These are the activations of a small neural network, seen along a few directions. Each row is one input.
Each table varies a few parts of the input and shows all the possible inputs, shuffled.
A made-up example of a description, with smaller parts first: one of 6 places along a line, together with either a single point or one of 9 places around a ring or (one of 3 separate values, together with one of 8 places around a ring).
Shared parts are said once, and a part with two or three values counts as separate values.

A family of inputs:
R1: [-3.85  0.04 -0.21  0.27  1.68 -1.88  0.48  0.71  3.03  0.49 -0.90 -2.57
 -0.97  0.25 -0.48]
R2: [ 0.66  0.34  2.35  4.31 -2.31  2.74 -0.48  0.25 -2.40  1.28 -0.43  2.15
  0.85 -1.19 -0.75]
R3: [ 8.65 -1.52 -4.31 -6.95 -1.69  0.33 -0.96 -0.98 -5.06 -2.57  3.77  3.44
 -0.46  2.75  4.40]
R4: [ 6.52  0.56 -4.62 -8.82  0.94 -3.03 -0.53  0.27 -1.14 -4.50  3.36 -2.21
 -3.57  5.31  2.73]
R5: [-2.54 -2.39  0.07  1.14 -0.09  2.00  0.36 -1.72 -1.22  1.21 -0.41  3.22
  2.69 -2.37  1.23]
R6: [-1.66  1.29  0.56 -0.20  1.29 -1.99  0.89  0.41  3.00 -0.13 -1.67 -3.00
 -0.34  0.11 -1.89]
R7: [ 0.57 -0.67  2.36  3.04 -2.09  1.96  0.26  0.65 -1.46  1.89 -0.06  2.28
  1.57 -1.93 -1.15]
R8: [-1.51  1.50  1.27  1.61  0.69 -1.14 -0.19  2.00  2.54  0.19 -0.76 -3.63
 -2.09  0.39 -2.27]
R9: [-1.97 -1.27  0.01  1.96 -0.95  1.49  0.11 -0.37 -0.93  1.87 -0.42  3.42
  2.34 -2.36  1.01]
R10: [-1.03  1.81  2.27  2.16  0.54 -0.29 -0.60  1.01  1.72 -0.63 -0.77 -3.79
 -2.48  0.95 -2.66]
R11: [-4.07  0.60 -0.38 -0.50  3.20 -1.20  0.07 -1.16  2.50 -0.20 -1.17 -2.39
 -0.58  0.34  0.20]
R12: [ 0.23 -0.29  0.64  1.99 -1.23  1.02  0.59 -1.08 -0.57  1.11 -0.55  3.07
  3.06 -2.25 -0.37]
What do these inputs look like to the network?
Answer: one of 2 separate values, together with either a single point or one of 5 places along a line
Changing only the choice among 2 separate values turns R2 into R10. The same change can be made to R9. Which row results?
Answer: R1

A family of inputs:
R13: [ 0.86  1.77 -5.61 -4.07  4.10 -1.82 -2.03  0.62  0.86  0.11 -1.46 -0.55
 -0.55  3.23  2.36]
R14: [ 4.70  0.01  0.56 -0.82 -2.57  1.48  1.93 -0.55 -4.38 -3.54  3.33  0.16
 -0.42  0.05  0.62]
R15: [-2.14  4.63  4.37  4.91  0.27 -1.28  1.15  2.08  4.00  1.41  1.42  0.53
  1.84 -2.98 -5.00]
R16: [ 4.63  2.00 -0.25 -2.70  1.76  0.07 -2.01 -1.69 -0.26 -3.32  0.00 -3.99
 -3.19  3.11 -0.50]
R17: [-7.52 -3.08  0.16  4.40  4.37  3.92 -3.03 -2.17  2.77  0.06  0.09  0.39
  0.90 -3.15 -0.71]
R18: [ 2.06  0.46 -3.42 -3.76 -0.96  1.55 -0.28  1.33 -1.99 -0.47  0.58  4.09
  1.81 -1.79  4.05]
R19: [-0.82 -0.41 -1.63 -5.17 -1.52 -4.66  0.42 -1.06 -0.80 -1.27  1.12 -0.83
 -2.85  1.36  0.13]
R20: [-4.69  1.22  3.71  6.61 -1.39  1.75 -0.84  2.05 -1.50  3.40 -2.18 -2.31
 -3.33 -0.47 -0.26]
R21: [ 3.34 -0.41 -0.34 -3.65  0.42 -2.28  1.09 -0.10  1.63 -1.55  2.36 -3.32
 -2.46  2.54  2.16]
R22: [ 4.55 -2.74 -0.11 -1.86 -1.13  1.24  0.13  0.96 -2.57 -0.37  2.35  2.88
  1.13  3.00 -0.10]
R23: [-5.43 -0.31  3.50  2.86  1.68  0.39  3.39 -2.65  1.55  2.75 -4.98  0.39
  4.97 -2.22 -2.03]
R24: [-2.74 -1.10  1.22  5.39 -2.82 -0.08  1.25  1.82  3.16  2.13 -4.20 -1.90
  1.44 -4.17 -2.89]
R25: [ 3.21 -2.04 -2.15 -2.15 -2.22 -0.29 -1.16 -0.65 -2.48  0.66  1.58  4.45
  0.70  1.47  2.19]
What do these inputs look like to the network?
Answer: either one of 5 separate values or (one of 2 separate values, together with one of 4 places along a line)
Start at R14 and move only the place on the line of 4, one step at a time. The first step leads to R22. Which rows follow, in order?
Answer: R25, R18
List by row number the other inputs of the same sort as R23.
Answer: R15, R17, R20, R24

A family of inputs:
R26: [-6.21 -1.45  0.11  2.67 -0.12  0.31  0.73 -0.67  1.76  1.61 -4.24 -0.74
  1.60 -2.46  0.02]
R27: [ 4.14 -3.14  0.13  0.95 -4.85  4.39 -0.11 -3.01 -6.39  1.62 -0.07  7.60
  4.46 -2.05  2.89]
R28: [-3.26  1.22  2.79  6.38 -0.52  1.27 -1.40  2.17  0.77  2.16 -0.81 -1.33
 -1.30 -0.94 -0.80]
R29: [ 3.02  0.20  0.64 -3.82 -0.23 -1.83  2.06 -0.40 -0.78 -1.49 -0.11 -0.51
 -0.07  1.74 -1.61]
R30: [ 1.75 -1.13  0.82 -1.66  0.83  0.39 -0.39 -0.90 -2.37 -2.12  1.31 -1.61
 -2.90  2.88  0.45]
R31: [ 1.91  1.76  0.33 -0.90  0.29 -0.06  0.69  1.86  0.76 -1.81  2.23  1.10
  1.62 -1.45 -2.74]
R32: [-2.33  1.06  2.71  4.31  1.06  0.95 -1.67 -0.38  1.24  0.35  1.82 -0.31
 -2.14 -0.57 -1.54]
R33: [-1.68 -0.11 -2.61 -1.90  2.47  0.47 -0.56  0.56  1.71 -0.86  2.51  1.44
  1.10 -1.94  1.16]
R34: [ 0.65  0.36 -4.05 -4.35  0.09 -2.39 -2.11  0.75  0.53 -0.30 -0.66  0.59
 -1.74  1.27  2.95]
R35: [ 2.87 -2.09 -1.41 -1.41 -1.74 -0.04 -1.32 -0.01 -2.01 -1.12 -0.17 -3.45
 -4.04  3.51  1.58]
R36: [ 0.86  0.12  0.10  1.45  1.52  2.18 -1.38  1.74 -0.64 -1.56  4.25 -0.48
 -0.37  0.40 -0.44]
R37: [ 2.33 -1.10  0.22 -1.15 -0.21  0.30  2.79  0.34  0.47 -1.58  1.30 -0.79
  2.62 -0.67 -2.62]
R38: [-0.93  0.01  2.84  1.41 -0.47 -0.83  1.94 -1.66  2.03 -0.42 -1.38 -0.72
  1.70 -1.10 -3.58]
R39: [-0.22  1.60 -2.76 -4.41  2.29 -1.62 -0.64 -0.06  0.23 -0.36  1.20  1.15
 -0.27  1.36  2.96]
R40: [ 3.24  0.76 -1.18 -1.45 -0.91 -0.03 -3.30  1.51 -1.38 -0.13  0.80 -2.13
 -4.57  2.88  1.56]
R41: [-0.89 -1.38 -2.60 -4.67  1.65 -1.39  0.57 -1.91 -1.01 -1.53 -0.30  0.21
 -0.44  1.20  2.11]
R42: [ 0.77 -1.20  0.55  1.08  1.09  3.09  0.26 -0.97 -1.69 -3.05  1.90 -1.81
 -0.33  0.04 -0.89]
R43: [-1.84 -1.54  2.83  3.49  0.85  1.54 -0.05 -1.77  0.73 -0.18  0.56 -2.19
 -0.36  0.77 -1.14]
R44: [-1.83  0.56  2.41  4.07 -2.17 -0.47  2.75  0.63  1.57  1.26 -3.93 -1.26
  1.97 -1.25 -2.97]
R45: [-4.77  0.77 -0.53  1.32  1.96 -1.26 -0.92 -1.18  2.86  1.32  0.50  1.31
  0.80 -1.82  0.81]
R46: [ 0.05  2.93  2.77  2.09  0.94 -1.44  0.57  0.18  2.76  1.65  0.03 -0.02
  1.54 -1.25 -2.56]
R47: [ 3.27  2.15  0.29 -3.30 -0.47 -2.77  0.77  1.61  0.49 -0.66  2.18  0.28
  0.09  1.99 -1.16]
R48: [-6.06  1.36 -0.02  2.64  1.01  0.01 -0.49  1.38  2.46  3.44 -3.10  0.40
  0.97 -2.92  1.22]
R49: [-3.78 -1.18  2.41  5.82 -0.99  1.62  0.46  0.22 -0.56  1.64 -2.55 -2.14
 -0.94 -0.63 -1.66]
R50: [ 2.53  1.98  0.52 -1.12  1.42  0.16 -1.51  0.51 -1.61 -0.84  3.08 -1.19
 -3.26  2.91  1.42]
R51: [-1.89  1.72  2.80  3.45 -1.35 -0.98  0.91  3.21  2.49  3.33 -2.34  0.15
  1.29 -1.86 -3.18]
R52: [-1.75 -1.36 -2.12 -2.64  2.27  1.89  1.18 -1.62  0.32 -1.79  0.47  0.02
  2.13 -1.56  1.20]
R53: [ 4.48  1.59 -1.24 -3.37 -1.57 -2.90 -0.73  2.22  0.16 -0.11 -0.71 -0.08
 -1.98  1.26 -0.85]
R54: [-4.69 -1.82 -0.74  1.23  1.77 -0.83  0.91 -2.49  1.78  0.67 -1.02  0.13
  1.91 -0.87  0.75]
R55: [ 4.83  0.13 -1.21 -3.64 -1.38 -1.92  1.06  0.30 -0.96 -0.80 -2.65 -1.82
 -1.21  1.89 -0.50]
R56: [ 0.81 -1.92 -4.69 -4.26 -0.26 -1.46  0.37 -0.95 -0.22 -0.96 -1.76 -0.72
 -1.42  1.79  3.79]
R57: [ 4.61 -0.87 -0.10  1.69 -4.24  3.64 -1.44 -1.20 -5.51  2.65  1.68  8.91
  3.54 -2.55  3.38]
Changing only one part turns R33 into R52. The same change can be made to R46. Which row results?
Answer: R38
What do these inputs look like to the network?
Answer: one of 2 separate values, together with either a single point or (one of 3 separate values, together with one of 5 places along a line)
Change only the choice among 3 separate values in R38. List by row number the other rows that result.
Answer: R43, R54
